Each row below holds a small network's activations on one input, seen along a few directions.
In each table, some parts of the input vary, and every possible input appears once, in random order.
Descriptions start from the smaller parts, as in this example, which fits no table here: one of 4 places along a line, together with either a single point or one of 11 places along a line or (one of 3 separate values, together with one of 5 places around a ring).
Shared parts are said once, and a part with two or three values counts as separate values.

Other details of the inputs shift rows strongly along two fixed directions, in all tables alike. That doesn't count.

Rows:
x1:   4   8  21  20  -4  32 -27  -2  22 -10 -10  26 -11   6
x2: -20 -32 -18 -50  19   1  11   4 -18  -9 -19 -14  16  25
x3:  14   5  -8  12  -9 -27  23  -7  -3  17  20 -23  -3 -26
x4:   4  14  -3  12 -13 -27  29   6  -8  22  25  -7   3  -7
x5:   4   5  17  20  -5  32 -24  -5  24 -12 -10  28 -11   5
x6:  -8  -4 -17  -8   9 -12  -1   8 -14  -7   2   1   7  -6
x7: -13 -12   5 -37  13  16  -8   2 -11 -13 -27  -7   4  33
x8:   1  21 -16  12  -8 -29  25   2 -12  15  21 -10  -3 -15
x9:   0   5  -6  10  -9 -35  22  14 -13  20  27  -4  12 -15
x10:  12  -1  25  15   5  22 -40  -4  14 -15 -12  14  -2  -6
x11: -16 -21  -8 -38  15  20   1  -5  -4 -14 -23  -3   6  30
x12:   0   6 -17   8  -5 -35  22  11 -15  16  26  -3   8 -23
x13:  13  -4  25  24   3  26 -39  -4  21 -14  -4  21  -2 -12
x14:   6  -6   2   8  12  20 -30 -12  14 -22 -14   7  -5 -11
x15:  -7  -2 -14 -22  -3   0  23 -10  -4   5 -11 -19 -11  16
x16: -15  -6 -21 -40   5  -1  26 -11 -12  -1 -24 -33 -11  29
x17:   3  16 -14  10 -10 -28  28   2  -9  18  23  -7  -1 -14
x18:   9  18  22  42  -6  16 -31   7  19  -5  15  40  -1 -17
x19: -14 -19 -10 -42   6  21  15 -12  -1  -6 -30 -19  -5  37
x20:  14   3  -4  13 -11 -24  25  -6  -1  21  21 -23   0 -22
x21:  15   3   2  14 -13 -27  24  -4  -2  22  21 -23   1 -17
x22: -17 -28  -1 -40  19  12 -10  10 -11 -15 -21  -1  16  28
x23:   5  14  23  20  -5  30 -32  -1  17 -11 -14  25 -13   5
x24:   6  18  17  36  -4  -3 -33  18   6  -3  16  34   8 -23
Description of these inputs: one of 4 places along a line, together with one of 6 places along a line.
Changing only the place on the line of 6 turns x9 into x24. The same change can be made to x21. Which row results?
> x10
Start at x8 and move only the place on the line of 6, one step at a time. The first step leads to x17. Which rows follow, in order?
> x11, x4, x18, x7
Start at x14 and move only the place on the line of 4, one step at a time. The first step leads to x16. Which rows follow, in order?
> x8, x6

Rows:
x25:   2  32  -5  27  -4 -13  10   2   0   8  19  -8 -10  -3
x26:  10 -15  44 -30  22  14 -49   8  -9 -25 -33 -20  13  23
x27:  -1 -13   9  -7   9  29 -22 -10   8 -22  -1  31   5  -4
x28:  -3   8   8 -13 -12  -1  14   5  -7  -1   4  21   2  16
x29:  17  11  -6  17  -3 -25   5  -7 -10  -4  20   8  -5 -37
x30:   1 -30  -6  -3   6 -12   2   9   6  -2   8   5  14 -13
x31: -10  -9 -14 -12   3 -13  15  14  -7  21  14  -9  20   0
x32:   8  29  14  49 -22 -11  12   6  20  12  31  21  -6   0
x33: -14  -3 -15 -31  26  12   6 -10  -6 -11 -20 -30   2  28
x34:  -2   6 -20  -7   2 -31  37 -10 -11   8  11 -44  -2   0
x35:  31   8  54  32 -10 -21 -17  13  -6  23  29  -9  14 -16
x36: -13  -9  -3 -39  -3   7   7  -3  -6   0 -41 -21 -22  37
x37:  17  -7  11  18   2  12 -19  -9  14 -15  13  38   3 -27
x38:   5  31  -9   8   0 -18   9  -3 -15  12  18   2   1 -24
x39:  16  10  -8  32  -1 -22   5 -12   6  -5  18 -12  -7 -24
x40:   7  11  10  17 -18   6  12   0   9  26   6   0 -13  -6
x41:  15  -6  -1  22  -3 -17  23 -10  11   4  25 -11   1 -14
x42:  -8   0 -23  -2  -2 -38  17  13 -16  13  15 -22  12 -20
x43:   4  -2   5  24   1   8   3 -12  16  -3  13   2   2  -7
x44: -24 -27  -6 -35   3   1  10  19 -11  -2 -18   3  11  39
x45:   9 -13  16  19  -7  39 -30 -16  28 -12 -15  23  -7 -13
x46:  -7 -21  -6 -41   7  21  14 -13   0  15 -27 -27   0  27
x47:  -5   7  -8  -8  -7 -18  49   2  -9  22  18 -32   3  21
x48:   0  20   3   5   6  10 -16   2  -8 -11  -3  26  -7  -4
x49:  15  -9 -14  -7 -10 -16  13 -14  -5   4  -8 -31 -14 -12
x50: -14 -15  -3 -51   8  16  14  -3 -16  -8 -15   0   8  35
x51:   4  11  -2   2   1  17 -17  -9   9   4 -16  -8 -14  -5
x52:   4  -4   3   1  -1  25 -28 -16  17 -17 -27   0 -13  -8
x53: -12 -13 -15 -46  17   1   8 -13 -23 -17 -18 -16   3  11
x54:  -7  17 -11  23  -6 -21   0  25 -13  14  16   5   4 -17
x55: -10  -5  -7  -3  -4 -12  16  23 -10  17  13   1  13   4
x56:  -6 -19  -1   7   4   4 -16   9  10  -4   7  19  15 -13
x57: -15   3  -3   9  -3  -6 -17  21  -8  -8 -11  22   1   7
x58: -9 15 -4  2 -3 -7 11  1 -2 -7 -5 -9 -9 26
x59:  -1   7   7   1   0  32 -28   1  12 -11 -24  10 -24   4
x60:  -1   1  11  -2  11  36 -31  -9  11 -12   0  39   8   0
x61: -1  3 -1  6  8 15  6 -9 10  6 10 -7  8 12
x62:  15 -21   7  10 -10  18  -7 -14  19  -6  -9   4  -6 -14
x63:   3 -12  -6  18   8  -8 -30   9   8 -18   1  19   4 -29
x64:  -4  19   0  -7  -6  -9   4   4 -15  -8  -5  18  -7  10
x65:  -2   4   1 -16 -25 -23  48   3  -5  35   0 -26 -14  18
x66: -12   0  -6  10  17  21 -45  12   5 -14 -10  24  11  -9
Changing only one part turns x56 into x42. The same change can be made to x27. Which row results?
> x53
Changing only one part turns x36 into x65. The same change can be made to x29. Which row results?
> x37
What do these inputs look like to the network?
> one of 2 separate values, together with either a single point or (one of 4 places along a line, together with one of 5 places along a line)
Change only the choice among 2 separate values in x61. List by row number the other rows that result.
> x33
Change only the place on the line of 5 in x49. List by row number the other rows that result.
> x36, x51, x52, x59
Change only the place on the line of 4 in x37. List by row number the other rows that result.
> x30, x41, x62
